A small network was shown many inputs. Here are its activations along a few directions, one row for each input.
In each table, some parts of the input vary, and every possible input appears once, in random order.
Descriptions start from the smaller parts, as in this example, which fits no table here: one of 8 places around a ring, together with either a single point or one of 11 places around a ring or (one of 2 separate values, together with one of 6 places along a line).
Shared parts are said once, and a part with two or three values counts as separate values.
In the rows, zero is written as 128.

Other details of the inputs shift rows strongly along two fixed directions, in all tables alike. That doesn't count.

Rows:
r1: [138 145 137 154 130 125 132 136 155 128 132 102 120 124 113]
r2: [150 136 120 142 144 152 109 123 112 114 131 128 118 128 127]
r3: [ 67 156  80  91 104  97  98  72 144 229 166 159 118 106 190]
r4: [161 139 119 139 134 147  96 122 117 114 117 130 133 121 129]
r5: [125 136 135 156 138 127 148 146 139 137 140 107 117 136 111]
r6: [ 86  45 152  32 113  95 148 172 161  74  45 125 210 192 160]
r7: [114  73 139 110 147 140 147 140 153 101  90 117 160 154 168]
r8: [157 140 122 154 142 146 118 122 149 126 106 116 128 109 129]
r9: [135 145 144 129 120 118 114 145 136 125 130 113 111 128 103]
r10: [115 141 122 124 111  89 137 121 118 146 157 145 112  98 112]
r11: [147 139 132 123 112 146 107 131 109 118 134 121 110 130 108]
r12: [120 139 146 136 128 125 127 150 125 131 144 120 113 135  93]
r13: [ 63  88  77 124  72  31 164  84 153 182 166 212 116  78 188]
r14: [146 143 129 139 151 150 131 118  91 114 142 131 132 123 125]
r15: [142 149 139 119 126 143 132 119  91 119 139 127 122 127  99]
r16: [142 143 138 156 158 147 152 117 121 128 127 118 125 113 131]
r17: [136 132 134 127 122 148 123 135  97 127 143 128 110 143 102]
r18: [142 131 126 145 150 156 126 128 103 122 147 137 121 141 123]
r19: [156 147 123 119 108 141  97 129 114 117 114 123 121 122 103]
r20: [105  72 142 117 154 145 163 144 142 109 103 125 159 165 161]
r21: [144 149 132 151 125 120 118 134 158 127 112 104 132 114 111]
Description of these inputs: either a single point or (one of 4 places along a line, together with one of 5 places around a ring).
Question: A walk changes only the place on the line of 4. It starts at r19 and steps to r11. List the rest of the walk in order.
Answer: r17, r15

Rows:
r22: [136 151 146 117 143 155 117 143 114 121 122  98 140 152 109]
r23: [129 185  84 182 106 106 109  85 135 203 192 157  66  58 119]
r24: [ 62   5  84  70  78  54 160 106 152 124 109 226 160 135 222]
r25: [120 119 143 100 150 155 128 137 109 110 115 116 150 165 138]
r26: [136 179  87 199 107  95 121  90 141 187 192 158  65  54 113]
r27: [106 106 131 111 140 135 148 122 134 132 121 131 148 146 162]
r28: [135 156 152 109 133 143 107 147 127 122 114  88 137 149 102]
r29: [149 172  79 202 116 108 111  82 137 181 183 165  68  49 128]
r30: [102 116 134 100 121 107 135 133 158 141 108 117 147 140 144]
r31: [146 143 139 134 157 169 126 131 133 123 113  99 144 136 131]
r32: [137 143 154 138 146 129 136 157 152 117 105  82 137 134 105]
r33: [ 67  42  96  78  65  35 151 120 164 139 119 202 140 124 184]
r34: [157 135 143 125 140 163 114 136  98  96 109 113 134 142 113]
r35: [146 143 140 122 151 169 105 130 110 114 115 104 142 146 122]
r36: [145 131 150 142 138 144 136 152 122 103 119 108 129 144  98]
r37: [109  95 133 125 146 123 158 133 140 117 118 132 147 138 156]
r38: [144 136 151 119 133 150 124 147 103 100 117 103 137 148  97]
r39: [133 107 147 104 136 148 135 140  98  93 115 122 148 155 126]
r40: [151 125 149 142 150 156 140 145 113  97 124 111 128 146 106]
r41: [148 170 119 141 104 115 100 123 119 140 150 128  94  99  84]
Question: The inputs of r24 and r40 match in every part but one. If r29 is changed in the same way as r24 into r40, which row does it become?
Answer: r37
Question: What do these inputs look like to the network?
Answer: one of 4 places along a line, together with one of 5 places around a ring
Question: A walk changes only the place on the ring of 5. It starts at r36 and steps to r26. List the rest of the walk in order.
Answer: r23, r22, r38

Rows:
r42: [121  96 104  92 106 127 135  94  50 121 158 201 129 133 152]
r43: [157 117  91 117 114 153  82  95  74 113 139 194 117 112 140]
r44: [134  85 178 104 158 138 177 167 138  49  57  82 199 179 134]
r45: [176 154 181 142 159 175 110 172 139  78  76  51 150 153  75]
r46: [148 135 110 139 129 163  94 106  48 127 179 170  85 132 116]
r47: [124 144  93 141  83  68 127  98 142 156 163 167 102  61 123]
r48: [ 65 111  91 120 118  92 135  95 148 193 162 165 119 120 191]
r49: [100 114 114 138 102  89 130 128 144 161 164 154  95 114 124]
r50: [ 95 127  99  83  64  50 122 106 148 155 140 171 126  88 145]
r51: [147 154 176 146 184 170 164 152 121 100 111  71 146 151  91]
r52: [127  78 156 102 167 147 149 161 158  73  51  93 191 175 156]
r53: [129 143 111 188 122 113 137 128 141 156 182 149  78  99 115]
r54: [165 122 148  92 147 180 114 120  50  61 105 135 153 151 119]
r55: [ 53  27 104  87 117  68 176 125 161 143 125 186 154 155 209]
r56: [120 104 165  85 173 169 134 155 150  92  49  66 211 189 170]
r57: [110 104  96 125 104  70 156  96 149 150 140 178 126  78 180]
r58: [168 207 139 163 121 155  71 142 134 153 142  72  75 117  53]
r59: [175 189 106 216 145 158  99 112 143 173 173 113  56  74  89]
r60: [ 87  13  82  51  81 115 118 102  91 113 121 228 146 163 212]
r61: [139 175 182 107 143 149 132 168 113 111 109  61 148 162  63]
r62: [152 163 193 133 166 172 152 176 116  85 107  53 151 159  59]
r63: [126 148 135 134 162 175 114 132 150 143 109  79 135 148 142]
r64: [130 147 124 172 120 103 162 118 129 146 163 153  98  92 113]
r65: [131 143 117 109  90  93  92 128 153 146 120 137 122 111 119]
r66: [ 51  83 113  76 123  88 174 103 141 159 119 156 179 145 201]
r67: [190 215 128 213 128 166  80 138 132 156 170  80  49  81  48]
r68: [157 145 111 185 128 123 120 127 149 124 129 131 112  94 113]
r69: [102  97 169  61 164 142 163 139 141  91  56  82 217 183 182]
r70: [145 134  98 192 112 119 120 115 153 154 159 144  78  97 117]
r71: [115 167 128 129 106 111 101 141 134 160 164 116  91 125  89]
Question: What do these inputs look like to the network?
Answer: one of 5 places around a ring, together with either a single point or one of 5 places along a line
Question: The inputs of r45 and r49 match in every part but the place on the ring of 5. If r43 is changed in the same way as r45 into r49, which row does it become?
Answer: r46
Question: Which other rows does r65 become when the place on the ring of 5 takes its other values? List them by row number.
Answer: r50, r58, r61, r71
Question: Which other rows agree with r64 in the place on the ring of 5? List them by row number.
Answer: r42, r51, r61, r62, r66
Question: A walk changes only the place on the line of 5. It starts at r50 and steps to r47. List the rest of the walk in order.
Answer: r44, r57, r69
